Each row below holds a small network's activations on one input, seen along a few directions.
In each table, some parts of the input vary, and every possible input appears once, in random order.
Descriptions start from the smaller parts, as in this example, which fits no table here: one of 4 places along a line, together with either a single point or (one of 2 separate values, together with one of 5 places around a ring) or one of 11 places along a line.
Shared parts are said once, and a part with two or three values counts as separate values.
(in the rows, 128 means zero)

Other details of the inputs shift rows strongly along two fixed directions, in all tables alike. That doesn't count.

A family of inputs:
row 1: [155 103 136  35 180 141 143  85 162 130 206 103  76 130 148]
row 2: [106 115 116 143 185 105 100 215 130 113  52 193 177 128  63]
row 3: [106 143 128 199  53 145 141 118 112 183 169 106 126  88 122]
row 4: [116 162 101 198  63 107 167 112  94 137 111  79 129 143 172]
row 5: [124 163 122 216  65 103 140 167  70 130  75 104 135 164 142]
row 6: [134 118 138 106 154 135 109 157 107 114 107 171 140 127 119]
row 7: [125 106 135 111 167 123 122 154 136 102 108 170 142 154 109]
row 8: [122 119 140 132 136 136 107 140 120 110 107 180 155 138 115]
row 9: [137 141 127 134 169  98  80 192 105  73  14 171 172 167 113]
row 10: [146  97 141  58 152 147 156  55 181 133 228  86  74 138 154]
row 11: [ 95 138 119 226  28 129 193 127 109 188 168  75 104 140 121]
row 12: [113 128 140 189  53 146 152 119  99 154 159 116 118 129 144]
row 13: [128 149 125 183  59 146 142 127  90 177 163 112 113  90 133]
row 14: [123 136 130 179  62 138 173 135  82 171 170  98  96 130 148]
row 15: [157 129 128  71 184 107 110 116 151  89 111 109 115 164 143]
row 16: [114 112 131 112 159 120 123 145 159 117 105 157 147 141  90]
row 17: [103 116 131 138 163 115  92 191 132  98  38 207 188 141  67]
row 18: [ 99 136 132 204  42 140 167 122 118 172 154  96 121 124 121]
row 19: [118 113 127 116 166 128 108 157 152 128 114 152 148 106  92]
row 20: [129 149 114 132 110 120 130  88 123 109 110 102 138 126 171]
row 21: [111 122 136 121 150 129  98 143 146 112  86 185 169 128  85]
row 22: [131 136  96 108 175  91 127 132 136  87  68 128 149 160 141]
row 23: [117 110 116 118 178 116 123 165 154 131 117 144 137 123  84]
row 24: [167 132 150  45 154 139 103  48 167 100 168  83  98 127 176]
row 25: [135 123 127 111 164 128 100 173 118 120  94 172 146 104  98]
row 26: [125 142 119 187  64 132 167 144  94 182 167  91  97 106 133]
row 27: [116 162 105 197  58 115 159 109  93 134 108  80 133 135 175]
row 28: [152 110 146  53 146 155 137  74 152 138 210 102  81 112 161]
row 29: [112 148 129 210  61 135 136 175  51 153 104 157 143 128 125]
row 30: [153 142 125  54 137 141 124   5 172 111 185  76 106 108 197]
row 31: [157 112 136  45 168 150 124  87 169 136 197 105  88  89 138]
row 32: [158 141 143  72 166 126  80  93 144  86 107 133 135 139 150]
row 33: [113 116 129 123 164 127  95 166 142 122  96 170 161 102  84]
row 34: [158 108 126  41 185 136 138  92 175 139 201  96  78 105 132]
row 35: [125 106 138 112 161 131 113 152 135 101 104 172 146 147 113]
Description of these inputs: one of 5 places along a line, together with either one of 2 separate values or one of 5 places around a ring.
- The inputs of row 25 and row 34 match in every part but the place on the line of 5. If row 33 is changed in the same way as row 25 into row 34, which row does it become? => row 23
- Which other rows agree with row 32 in the place on the line of 5? List them by row number. => row 3, row 8, row 13, row 21, row 29, row 30
- Change only the choice among 2 separate values in row 9. List by row number the other rows that result. => row 27
- Change only the place on the ring of 5 in row 19. List by row number the other rows that result. => row 18, row 28, row 31, row 35

A family of inputs:
row 36: [117 111 137 123 145 125 122 135 152 115 118 144 140 146 106]
row 37: [124 127 131 143 149 122  93 193  86  98  48 203 173 138 105]
row 38: [135 124 143  82 124 153 120  51 166 127 182 107 117 101 154]
row 39: [154 119 139  55 174 144  98 101 144 109 146 147 123 103 143]
row 40: [133 108 135 103 182 121 108 177 127 103  94 173 140 150 100]
row 41: [137 119 147 111 134 136 122 129 124 121 138 145 119 146 126]
row 42: [155 134 135  74 123 130 150  25 162 108 187  54  84 158 201]
row 43: [154 145 114  85 153 111 124  84 143  96 121  86 115 142 175]
row 44: [128 143 129 148  79 141 141  87 136 161 174  82 107 101 142]
row 45: [145 153 105 116 151  98 118 123 119  96  82 105 135 144 160]
row 46: [116 114 132 121  97 143 170  62 169 154 208  81  96 129 143]
row 47: [127 153 124 189  60 139 140 135  72 163 141 113 122 101 151]
row 48: [138 119 132  85 141 139 132  77 177 141 188  86 100 101 137]
row 49: [151 118 132  26 214 131  85  90 191 102 140 137 130 100 117]
row 50: [123 133 135 138 103 135 129 108 137 140 143 113 125 120 126]
row 51: [109 155 122 209  44 137 140 120  94 159 128 110 140 102 141]
row 52: [136 113 131  99 189 117 104 185 127 105  87 171 142 137  98]
row 53: [106 138 134 194  73 128 136 142 107 140 110 135 144 145 115]
row 54: [131 121 135  74 180 133  85 114 159  93 100 168 160 112 119]
row 55: [116 134 128 168  77 134 154 112 132 164 166  83 109 114 133]
row 56: [118 162 106 211  80  94 142 165  70 111  47 114 151 172 151]
row 57: [146 123 131  86 186 123  92 165 126 105  92 171 141 125 106]
row 58: [117 140 118 207  91 117 141 203  72 151  92 137 135 131 109]
row 59: [121 144 132 165  69 138 144 101 125 161 161  89 113 111 137]
row 60: [104 133 118 216  57 127 178 163  79 169 138 114 116 145 125]
row 61: [140 123 135  97 178 122  96 174 120 105  85 175 144 134 104]
row 62: [105 125 117 163  98 125 158 125 135 150 141 110 127 127 117]
row 63: [100 141 126 199  89 125 114 165  92 121  63 172 177 136 110]
row 64: [124 127 122 151  92 135 171 122 116 166 178  93  95 121 139]
row 65: [146  97 133  34 196 137 132  96 176 117 179 127 100 125 129]
row 66: [115 129 125 193 109 115 133 211  77 135  77 157 144 147 100]
row 67: [106 124 122 162  83 134 168  99 142 160 172  92 112 129 131]
row 68: [111 119 126 173 100 125 161 159 102 143 129 138 124 155 117]
row 69: [130 135 125 133  96 138 150  81 151 168 199  63  93  93 145]
row 70: [111 115 127 136 167 112 104 182 136 102  63 177 168 149  83]
row 71: [139 112 121  80 174 128 134 129 148 128 150 131 112 119 122]
row 72: [116 115 110 107 188 110 113 162 156 107  80 166 160 126  88]
row 73: [155 108 151  32 179 153 101  74 161 103 171 144 113 119 151]
row 74: [131 122 136 123 162 121 100 185 107 104  73 186 152 151  99]
row 75: [117 125 131 131 157 118  96 165 132 102  65 179 168 144  91]
row 76: [130 127 131 124 161 124  90 183  98  98  59 197 167 130 110]
row 77: [103 139 135 194  67 135 131 128 102 132 107 145 155 135 128]
row 78: [143 127 126 114 135 133 136 129 126 149 167 102  98 108 135]
row 79: [142  98 140  29 213 131  99  97 200  98 146 137 125 121 112]
row 80: [136 115 147  95 151 141 105 123 125 101 121 171 139 139 133]
row 81: [124 129 115 119 109 136 162  71 163 167 204  68  95  94 143]
row 82: [129 127 112 131 130 125 151 140 119 152 152 113 110 113 126]
row 83: [134 151 110 142 137  96 122 146 105  91  56 122 148 163 151]
row 84: [125 160 114 195  58 110 160 111  88 128 111  75 119 167 178]
row 85: [141 128 141 118 115 140 132 118 119 141 159 117 104 125 137]
row 86: [ 95 135 109 201  87 115 156 164 111 152 103 127 145 130 105]
row 87: [128 121 142 155  83 141 160 119 114 155 182  99  93 142 142]
row 88: [158 120 132  49 205 128  91 134 147 107 125 153 125 111 118]
row 89: [134 139 128 107 118 144 117  73 148 138 164 107 125  86 149]
- The inputs of row 89 and row 38 match in every part but one. If row 81 is changed in the same way as row 89 into row 38, which row does it become? => row 62
- What is each input in this table made of? => one of 6 places along a line, together with either a single point or (one of 2 separate values, together with one of 4 places along a line)
- Change only the place on the line of 4 in row 82. List by row number the other rows that result. => row 47, row 78, row 88
- Change only the place on the line of 6 in row 70. List by row number the other rows that result. => row 36, row 48, row 55, row 69, row 79
- Change only the place on the line of 6 in row 40. List by row number the other rows that result. => row 52, row 58, row 66, row 78, row 87
